Each row below holds a small network's activations on one input, seen along a few directions.
Each table varies a few parts of the input and shows all the possible inputs, shuffled.
A made-up example of a description, with smaller parts first: one of 2 separate values, together with either a single point or one of 11 places around a ring or (one of 5 places around a ring, together with one of 6 places along a line).
Shared parts are said once, and a part with two or three values counts as separate values.
(in the rows, 128 means zero)

Other details of the inputs vary at random and push rows far along two fixed directions, the same in every table; ignore that.

A family of inputs:
R1: [172 149 163 110 138 191 123 110 114 127 117 116]
R2: [ 96 112 146 140 146  94 126 106  99 137 133 118]
R3: [ 94 126 136 127 140  87 139 102 105 115 118 141]
R4: [ 93 124 146 139 138  85 127 111 115 116 104 125]
R5: [104 104 135 171 155  98 147 135 147 137 130 130]
R6: [ 88 117 137 126 131  90 139 107  99 125 116 118]
R7: [156 140 156  87 143 184 126 136 127 109  84 119]
R8: [ 86 116 149 132 158  97 132 116 112 143 136 120]
R9: [167 110 130 112 109 195 156 134 126 126 105 122]
R10: [103 141 150 147 136  87 137 108 100 117 134 121]
R11: [166 121 134 115 130 194 149 153 144 113  92 126]
R12: [104 108 115 155 129  96 163 119 120 118 124 147]
R13: [168 109 142 116 137 200 152 140 140 143 124 120]
R14: [176 116 140 122 116 192 146 139 143 116  93 127]
R15: [166 113 130 123 134 206 140 124 151  88 119 110]
R16: [115 100 133 178 143  94 141 126 135 130 127 128]
R17: [108  94 124 167 136 101 151 121 117 140 139 123]
R18: [ 74 187  49 103  79  38  47 152 149 154 172 133]
R19: [102 123 128 172 151 104 159 126 133 140 144 128]
R20: [ 86 131 130 118 153  89 142 117 106 111 118 140]
R21: [186 130 141 135 130 197 149 126 132 130 122 119]
R22: [ 90 123 159 145 164  93 120 121 129 133 124 128]
R23: [148 133 145  75 135 185 136 131 111 118  98 112]
R24: [ 91 142 138 139 134  91 140 102 103 118 118 122]
R25: [188 134 144 129 117 193 156 134 127 118 121 121]
R26: [ 92 126 149 133 166  94 132 111 118 132 139 142]
R27: [166 124 124 105 132 193 161 143 131 112 106 141]
R28: [174 130 171 109 142 188 110 121 127 124 102 120]
R29: [ 94 162  61 116  85  34  29 137 150 167 191 152]
R30: [154 131 151  95 144 199 115 108 135  85 113 106]
R31: [ 99 116 148 134 134  86 135 113  96 125 132 117]
R32: [ 89 142 151 146 160  99 133 110 116 135 139 124]
R33: [166 175  49  96  43 142  62 165 174 159 161 136]
R34: [ 92 128 112 160 136 104 167 134 119 118 124 129]
R35: [117 108 126 162 133  90 160 124 118 118 140 145]
R36: [169 175  87  75  59 123  20 163 169 153 157 131]
R37: [167 158  57  90  78 139  57 170 191 174 180 152]
R38: [ 86 103 111 148 132 105 164 138 115 125 122 127]
R39: [108  98 127 162 123  96 159 129 112 128 138 126]
R40: [169 177  78  65  63 122  33 153 157 152 171 146]
R41: [116 104 123 167 145  96 152 116 123 130 141 143]
R42: [190 116 152 128 120 188 144 144 140 115 107 124]
Description of these inputs: one of 2 separate values, together with either a single point or (one of 4 separate values, together with one of 5 places along a line).
- Changing only the choice among 2 separate values turns R21 into R1. The same change can be made to R35. Which row results? => R40
- Changing only the choice among 2 separate values turns R31 into R39. The same change can be made to R2. Which row results? => R17
- Change only the place on the line of 5 in R26. List by row number the other rows that result. => R3, R20, R29, R40
- Change only the place on the line of 5 in R35. List by row number the other rows that result. => R12, R27, R37, R41
- Change only the choice among 2 separate values in R38. List by row number the other rows that result. => R23

A family of inputs:
R43: [167 112 131 138 100 134 107 139 141 143 130 126]
R44: [141 146 131 106 126 146 110 124 122 160 153 122]
R45: [ 76 146 104 158 129  39 114 111 123 119 158 148]
R46: [131  89 179 127 151 164 176 108  92  89  73 104]
R47: [ 72 126 134 157 134  42  84 111 121 146 154 116]
R48: [163 121 112 132 102 143 136 142 129 161 146 137]
R49: [ 68 116 171 196 185  73 178  77  91 101 134 117]
R50: [129 139 110 109 129 147 118 154 157 128 115 135]
R51: [148 135 143 101 121 129  88 126 130 132 124 133]
R52: [130 129  99  94  99 147 133 140 117 136 126 123]
R53: [119  89 156 134 170 182 193 123 120  94  82 114]
R54: [168 134 110 150  98 143 129 133 144 127 146 133]
R55: [ 68 129 116 145 117  33 103 128 119 128 126 131]
R56: [143 144 124  93 123 138 118 130 120 149 140 144]
R57: [137 142  97 113  96 147 125 131 131 103 126 120]
R58: [137 135 121 109 143 145 107 143 158 135 133 142]
R59: [142 161 110 113 107 139 121 133 133 108 122 134]
R60: [136 148 113  94 110 139 129 142 120 141 122 137]
R61: [135 137 128 122 147 153  98 137 159 145 146 119]
R62: [150  81 170 171 173 177 196 128 132 116 104 127]
- What do these inputs look like to the network? => one of 4 separate values, together with either a single point or one of 4 places along a line
- Which other rows agree with R58 in the choice among 4 separate values? List them by row number. => R50, R53, R61, R62
- Start at R47 and move only the place on the line of 4, one step at a time. The first step leads to R51. Which rows follow, in order? => R55, R46
